These are the activations of a small neural network, seen along a few directions. Each row is one input.
In each table, some parts of the input vary, and every possible input appears once, in random order.
A made-up example of a description, with smaller parts first: one of 2 separate values, together with either a single point or one of 9 places along a line or (one of 6 places along a line, together with one of 8 places around a ring).
Shared parts are said once, and a part with two or three values counts as separate values.
(in the rows, 128 means zero)

Other details of the inputs shift rows strongly along three fixed directions, in all tables alike. That doesn't count.

Table:
R1: [136 125 116 136 120 133  96 174 145 112 105]
R2: [138 106 164 146 146 149 107 100 101 143 122]
R3: [123 105 166 148 152 150 115  93 108 138 108]
R4: [124 103 129 140 125 132 100 147 131 120  94]
R5: [110 127 121 111 136 120 149 109 123 132 129]
R6: [138 115 159 144 137 154 122 105 114 139 132]
R7: [122 150 127 118 134 128 149 129 141 131 134]
R8: [115 120 121 115 139 119 153 110 132 129 133]
R9: [138 112 133 140 111 141 103 153 135 125 112]
R10: [128 138 151 141 149 149 123 115 126 135 117]
R11: [138 122 140 142 128 146  83 152 118 118 115]
R12: [117 119 140 122 137 126 151 103 132 135 132]
R13: [156 120 147 123  84 115  97 162  82 101 173]
R14: [118 117 121 130 105 117 122 162 147 123  92]
R15: [133 135 113 118 113 120 122 168 143 114 134]
R16: [123 145 112 120 116 124 121 164 135 120 115]
R17: [134 142 106 122 118 117 119 155 138 108 114]
R18: [116 121 110 114 118 110 146 143 149 124 118]
R19: [114 138 109 138 121 119 142 115 128 140 154]
R20: [123 138 118 117 119 128 147 129 126 134 133]
R21: [133 118 133 139 151 151 125 107 132 135 118]
R22: [154  96 151 106  99 110 125 130  74 120 218]
R23: [118 143 109 113 126 128 151 127 130 135 125]
R24: [131 116 119 134 122 130  99 152 134 130  91]
R25: [107 118 110 151 106 108 111 150 142 129 109]
R26: [111 129 130 116 130 119 157 112 125 135 128]
R27: [141 101 158 145 153 149 104 100 106 138 127]
R28: [126 128 107 111 134 115 149 125 140 134 130]
R29: [127 134 116 136  95 107 107 162 114 118 174]
R30: [132 124 124 104 113 109 150 128 122 133 164]
R31: [140 129 146 148 115 116 111 110  90 119 189]
R32: [128 124 136 136 148 153 122 103 120 138 118]
R33: [137 134 134 146 139 143  98 129 133 119  89]
R34: [125 146 129 118 138 130 147 123 143 130 138]
R35: [135 140 147 140 147 143 123 103 118 126 115]
R36: [144 128 138 143 119 134 101 148 141 113 104]
R37: [121 147 114 115 145 128 143 127 136 126 134]
R38: [126 131 115 122 135 134 147 122 146 134 125]
R39: [127 130 121 113 116 114 148 134 134 136 132]
R40: [132 145 117 119 142 123 146 113 138 119 132]
R41: [122 134 123 119 131 121 148 121 134 142 116]
R42: [130 151 131 122 132 123 150 115 136 124 129]
R43: [133 143 130 130 148 132 142 107 147 124 118]
R44: [113 135 114 138 132 111 144 107 134 148 143]
R45: [122 136 107 115 137 131 147 120 133 132 130]
Description of these inputs: one of 5 places along a line, together with either a single point or one of 8 places around a ring.
Q: Changing only the place on the line of 5 turns R5 into R33. The same change can be made to R18. Which row results?
A: R43
Q: List by row number the other rows that have the place on the line of 5 in common with R32.
A: R6, R9, R19, R20, R21, R23, R38, R45
Q: A walk changes only the place on the line of 5. It starts at R17 and steps to R37. List the rest of the walk in order.
A: R45, R27, R4
Q: Change only the place on the ring of 8 in R15. List by row number the other rows that result.
A: R1, R7, R10, R11, R16, R34, R37
Q: List by row number the other rows that have the place on the line of 5 in common with R28.
A: R2, R22, R24, R27, R30, R39, R41, R44

Table:
R46: [142 164  80 112 102  95 132 164 144 111 162]
R47: [115 126 144 133 135 142 147 147 176 146  80]
R48: [134 120 152 146 141 144  97 133 149 107  68]
R49: [109 124 145 147 147 138 138  70 106 166 119]
R50: [110 150 111 103 150 143 152 127 144 129  96]
R51: [133 176 123 104 120 100 168  97  92 119 200]
R52: [121 112 110 140  73  97 101 167 122 124 110]
R53: [146 107 121 118 112 137  84 181 133 104 122]
R54: [121 110 167 178 179 145 121  63 129 140 122]
R55: [105 131  71 100 129 110 146 180 189 128  75]
R56: [106 132  94 124 136 112 141 134 148 139 142]
R57: [144 117 145 111 144 134 124 112 118 114 164]
R58: [119 140  90 117 104 123 117 170 126 113 155]
R59: [116 120 151 125 184 133 175  60 140 137 124]
R60: [131 106 160 162  86 130  90 180 125 131 145]
R61: [146 147 143 122 199 168 152  60 140 145 122]
R62: [123 136 124 141  96 124  78 177 114 112 117]
R63: [156 140 144 153 139 129 117 101 111 114 162]
R64: [158  70 176 148  78 146  84 173 115 135 122]
R65: [130  96 151 125 101 128  84 174  92 116 117]
R66: [141 117 144 129 129 133 107 113  88 120 213]
R67: [120 109 184 179 169 142 111  66 110 138 126]
R68: [ 99 143  87 131 164 114 181  69 181 167 104]
R69: [119 114 113 103  98 113 134 151 119 137 102]
R70: [130 176  82  77 117 104 187 119  98 124 232]
R71: [122 177  98 133 147 137 143 124 141 138 106]
R72: [121 145 120 138 111 107 118 143 136 105 132]
R73: [108 134 110 132 151 108 188  57 148 152 139]
R74: [113 110 106 156 120 139  86 175 141 128  94]
R75: [103 123  96 166 131 144 108 141 166 157  31]
R76: [106 169  94  64 111  88 189 139 138 107 146]
R77: [111 110 128 168 168 168 124  76 142 168  83]
R78: [125 109 136 118 174 136 170  53 143 160 122]
R79: [164  56 181 149 114 138  89 110  83 121 149]
R80: [119 149  87 126 118 106 121 160 165 115 127]
R81: [ 94 155  74 136  97 109 167 167 216 161  58]
R82: [157 131 114 154 115 139  68 174 134 115 122]
R83: [146 106 180 153 173 164 109  78 124 117 113]
R84: [ 96 137  74  87 133 116 175 158 160 130 106]
R85: [154 137 132 170 104 126  69 170 132 100  94]
R86: [174 117 137 127 100 123  91 168 114  89 137]
R87: [148 157 141 150 106 139 118 156 142 131 140]
R88: [142  88 164 118 116 115 137  93  87 127 162]
R89: [121 147 123 159 100 137 102 189 181 127  85]
R90: [141 161 126 108 185 140 172  68 152 137 130]
R91: [117 111 113 114 110 125 115 181 124 122  99]
R92: [167 129 205 159 165 188 117  90 126 144 119]
R93: [122 115 130 137 135 112 123 115 120 132 171]
R94: [135 109 170 143 187 192 111  77 113 135 114]
R95: [112 117 137 114 167 149 174  62 115 165 113]
R96: [145  77 119 124 101 130  93 166 127 129 114]
R97: [122 114 140  96 101  98 142 146  94 109 162]
R98: [103 202  75 107 167 136 176 128 206 142  10]
R99: [ 98 170 100  96 147 128 165 129 165 131  72]
R100: [122 110 118 108  95 104 138 147 125 126 102]
R101: [140  85 138 137 119 128  82 170 134 115 110]
R102: [168 110 137 133 117 162  72 172 105 106 120]
R103: [130  94 108 155 107 129  85 154 142 140 105]
R104: [129  94 177 187 152 148 101  61 115 149 100]
R105: [160 134 163 124 138 134 125 104 102 108 145]
R106: [128 136 180 151 172 180 138  95 168 148  80]
R107: [117 161  91  92 107  78 181 122 126 105 210]
R108: [115 151 110 107 115 116 142 133  98 123 185]
R109: [114 125 142 118 108 106 129 125  69 131 197]
R110: [161 131 141 119  94 123  92 172 103  94 122]
R111: [123 112 149 108 126 106 149 117 109 114 154]
R112: [143  78 145 103 114 138 132 111  69 135 191]
R113: [ 96 152  94  79 111  84 194 121  88 136 226]
R114: [160 130 146 112 123 147 110 139  81 116 155]
R115: [103 165  94 130 111 105 128 160 162 112  88]
R116: [121 112 168 145 122 118 114 104  76 124 176]
R117: [123 190  91  81 102  90 176 130  98 124 200]
Q: What is each input in this table made of?
A: one of 2 separate values, together with one of 4 places along a line, together with either a single point or one of 8 places around a ring
Q: Changing only the place on the line of 4 turns R102 into R112. The same change can be made to R98. Which row results?
A: R69
Q: Changing only the place on the line of 4 turns R113 into R75. The same change can be made to R116. Which row results?
A: R52
Q: Change only the place on the ring of 8 in R85. List by row number the other rows that result.
A: R46, R51, R63, R70, R71, R82, R117
Q: Change only the choice among 2 separate values in R90. List by row number the other rows that result.
A: R46
Q: Change only the choice among 2 separate values in R50. List by row number the other rows that result.
A: R108
Q: A walk changes only the place on the line of 4. It starts at R49 and steps to R109. List the rest of the walk in order.
A: R62, R117
Q: Change only the place on the line of 4 in R73. List by row number the other rows that result.
A: R54, R63, R107
Q: A walk changes only the place on the ring of 8. It starts at R55 and steps to R84. List the rest of the walk in order.
A: R91, R65, R97, R111, R59, R101
